Look-ups in named tables: a row name and a column name give one cell, copied from the table.

Table zini
|  | zor | firok | buz | pato | puripar | tikuv |
|---|---|---|---|---|---|---|
| nuv | 0.17 | 0.18 | 0.24 | 0.17 | 0.05 | 0.22 |
| savuni | 0.29 | 0.17 | 0.20 | 0.07 | -0.36 | 0.59 |
| sed | 0.17 | 0.17 | 0.18 | 0.18 | 0.17 | 0.19 |
| bib | 0.17 | 0.19 | 0.26 | 0.13 | 0.12 | 0.27 |
| budo | 0.20 | 0.14 | 0.20 | 0.12 | -0.42 | 0.52 |
| vobonud | 0.19 | 0.15 | 0.21 | 0.12 | -0.36 | 0.50 |
| pid | 0.26 | 0.16 | 0.22 | 0.09 | -0.36 | 0.54 |
| tozo | 0.15 | 0.20 | 0.34 | 0.04 | 0.31 | 0.38 |
| zemube | 0.17 | 0.17 | 0.21 | 0.18 | 0.07 | 0.18 |
| sif | 0.41 | 0.12 | 0.38 | 0.08 | -0.60 | 0.70 |

What is the puripar of zemube in zini?
0.07
What is the buz of pid in zini?
0.22
What is the puripar of sif in zini?
-0.60
What is the tikuv of savuni in zini?
0.59
What is the firok of bib in zini?
0.19
What is the buz of budo in zini?
0.20
Which row has the largest firok? tozo

kan =
,tavuba,zuzi
velo,626,-164
ref,-365,-322
vamep,-597,-99
gekozat,-180,334
naneka,15,-736
bub,347,-406
misu,564,-765

What is the tavuba of vamep in kan? -597
What is the tavuba of bub in kan? 347
What is the tavuba of gekozat in kan? -180
What is the tavuba of misu in kan? 564
What is the zuzi of ref in kan? -322
What is the zuzi of velo in kan? -164
What is the tavuba of velo in kan? 626
What is the zuzi of gekozat in kan? 334
What is the tavuba of ref in kan? -365
What is the zuzi of vamep in kan? -99

defamus =
         vamunit  zofud  gir  mas  nidodiv  tesi  ribora  gugek  vavigi
pev          140     69  139  110      148   169     174    129     155
nolarid      120     76  128  116      146   241     206    105     182
tefoli       140    178  155   91      205    62     128    122     133
fabegi       140     70  144  119      149   112     175    113     165
bor          141    184  165  111      197   175     127    125     124
fil          117    183  157  112      199    66     114    154     142
senusep      113     88  122  105      135   134     199    114     178
ludupo       139    190  157  106      202   122     127    117     130
rit          123    182  150  107      206    67     107    156     140
setup        122    188  149  115      205   166     109    152     138
sigute       133    184  169  106      197   125     133    116     128
pem          123    178  145  113      203   114     107    150     136
modetez      145     74  150  111      150   194     169    119     169
fur          117    182  143  113      198   159     109    156     132

nidodiv of fabegi = 149
ribora of sigute = 133
gir of senusep = 122
zofud of bor = 184
vavigi of pev = 155
vavigi of ludupo = 130
gir of pem = 145
nidodiv of rit = 206
Which row has the largest nidodiv? rit

zaped
cols = dupuvo, det, sulodu, rab
boz: [3.89, 5.82, 5.46, 1.96]
befiran: [5.96, 7.19, 4.78, 8.09]
guvegu: [8.81, 7.93, 7.04, 7.62]
sop: [6.80, 7.16, 5.04, 6.90]

dupuvo of guvegu is 8.81
det of guvegu is 7.93
det of befiran is 7.19
dupuvo of befiran is 5.96
rab of sop is 6.90
rab of befiran is 8.09
sulodu of guvegu is 7.04
det of boz is 5.82
dupuvo of sop is 6.80
sulodu of befiran is 4.78
rab of boz is 1.96
sulodu of sop is 5.04
det of sop is 7.16
Which row has the largest det? guvegu

fevabi
fields: kevet, numako, suta
gog: [61, -12, -62]
lodaf: [-30, -28, -34]
pekuril: [-44, -32, -13]
bot: [29, -20, -16]
veri: [40, -43, -15]
rit: [47, -44, -96]

kevet of pekuril = -44
suta of bot = -16
suta of pekuril = -13
suta of lodaf = -34
numako of veri = -43
kevet of rit = 47
suta of rit = -96
numako of rit = -44
kevet of veri = 40
suta of veri = -15
kevet of bot = 29

gom:
,bav,gugaza,ladibob,ges,dibat,bedisi,zum,ladasev,gosu,ferosud
reb,26.455,47.438,75.046,82.046,18.926,-40.699,-37.781,-11.423,68.251,-42.524
maz,-28.182,15.950,-34.753,-19.347,67.921,62.395,87.563,-12.586,4.075,11.076
vit,-31.907,46.167,-0.534,-49.748,70.018,29.303,52.109,14.478,39.565,24.556
guf,-7.893,2.204,48.025,-16.648,74.193,19.510,72.886,-17.450,-18.755,4.644
bipebir,57.427,30.615,56.484,30.246,23.163,51.711,21.666,12.511,-58.883,-35.077

What is the gugaza of maz in gom? 15.950
What is the ferosud of bipebir in gom? -35.077
What is the dibat of maz in gom? 67.921
What is the bav of guf in gom? -7.893
What is the ladibob of bipebir in gom? 56.484
What is the ladasev of guf in gom? -17.450
What is the bav of vit in gom? -31.907
What is the ladibob of guf in gom? 48.025
What is the bav of bipebir in gom? 57.427
What is the gosu of guf in gom? -18.755
What is the dibat of bipebir in gom? 23.163
What is the ferosud of reb in gom? -42.524
What is the dibat of guf in gom? 74.193
What is the ladasev of maz in gom? -12.586

peven:
	logab	pokup	gigosap	vudeko	fub	bure
bal	33.21	33.64	25.24	53.75	48.80	54.66
befor	72.52	75.12	73.90	17.20	44.37	23.14
zel	54.77	53.76	43.20	45.16	38.36	40.37
supu	25.49	30.24	40.51	61.17	58.77	63.51
zudivo	17.20	24.16	23.24	68.37	52.89	64.30
duvuzin	23.39	21.27	33.27	70.96	58.15	72.39
gifanem	59.30	56.29	44.92	35.80	41.57	34.57

duvuzin, gigosap -> 33.27
zudivo, logab -> 17.20
zudivo, vudeko -> 68.37
duvuzin, pokup -> 21.27
befor, vudeko -> 17.20
zel, pokup -> 53.76
supu, fub -> 58.77
zel, gigosap -> 43.20
bal, bure -> 54.66
supu, logab -> 25.49
zudivo, pokup -> 24.16
befor, pokup -> 75.12
supu, pokup -> 30.24
zudivo, gigosap -> 23.24
duvuzin, bure -> 72.39
zel, logab -> 54.77
bal, vudeko -> 53.75
zel, fub -> 38.36
Which row has the largest gigosap? befor

tedobam =
|  | lematur | tobino | ver | sogiper | pofadu |
|---|---|---|---|---|---|
| rul | 101 | 709 | 639 | 489 | 394 |
| daf | 551 | 421 | 442 | 455 | 687 |
| naka | 642 | 230 | 326 | 318 | 629 |
| fanine | 94 | 779 | 700 | 589 | 316 |

ver of rul = 639
lematur of naka = 642
sogiper of fanine = 589
pofadu of rul = 394
lematur of fanine = 94
tobino of naka = 230
ver of naka = 326
tobino of rul = 709
ver of daf = 442
pofadu of naka = 629
pofadu of fanine = 316
sogiper of naka = 318

zer
        fiv    las    fum  denosu  popufut   peg  lapifa   mev
misev  3080   1884   1002    4316     3589  5461    2147   675
buf    4448   1702    963    3114     7067  5664    1915  2711
dinat  2061  -2338  -1520    7223     7548  9103   -5912  8628

dinat, mev => 8628
dinat, fiv => 2061
buf, denosu => 3114
misev, lapifa => 2147
dinat, fum => -1520
misev, mev => 675
misev, fiv => 3080
misev, fum => 1002
buf, lapifa => 1915
buf, popufut => 7067

gobukod =
|  | vada | fiku | san |
|---|---|---|---|
| fufazuz | 154 | 77 | 64 |
| kemukor | 181 | 81 | 75 |
| nanu | 82 | 204 | 199 |
| mirar | 147 | 77 | 75 |
| fotevu | 149 | 75 | 64 |

What is the vada of nanu in gobukod?
82
What is the fiku of nanu in gobukod?
204
What is the san of mirar in gobukod?
75
What is the fiku of mirar in gobukod?
77
What is the fiku of kemukor in gobukod?
81
What is the fiku of fotevu in gobukod?
75
What is the vada of fotevu in gobukod?
149
What is the san of fufazuz in gobukod?
64
What is the vada of fufazuz in gobukod?
154
What is the san of fotevu in gobukod?
64
What is the vada of kemukor in gobukod?
181

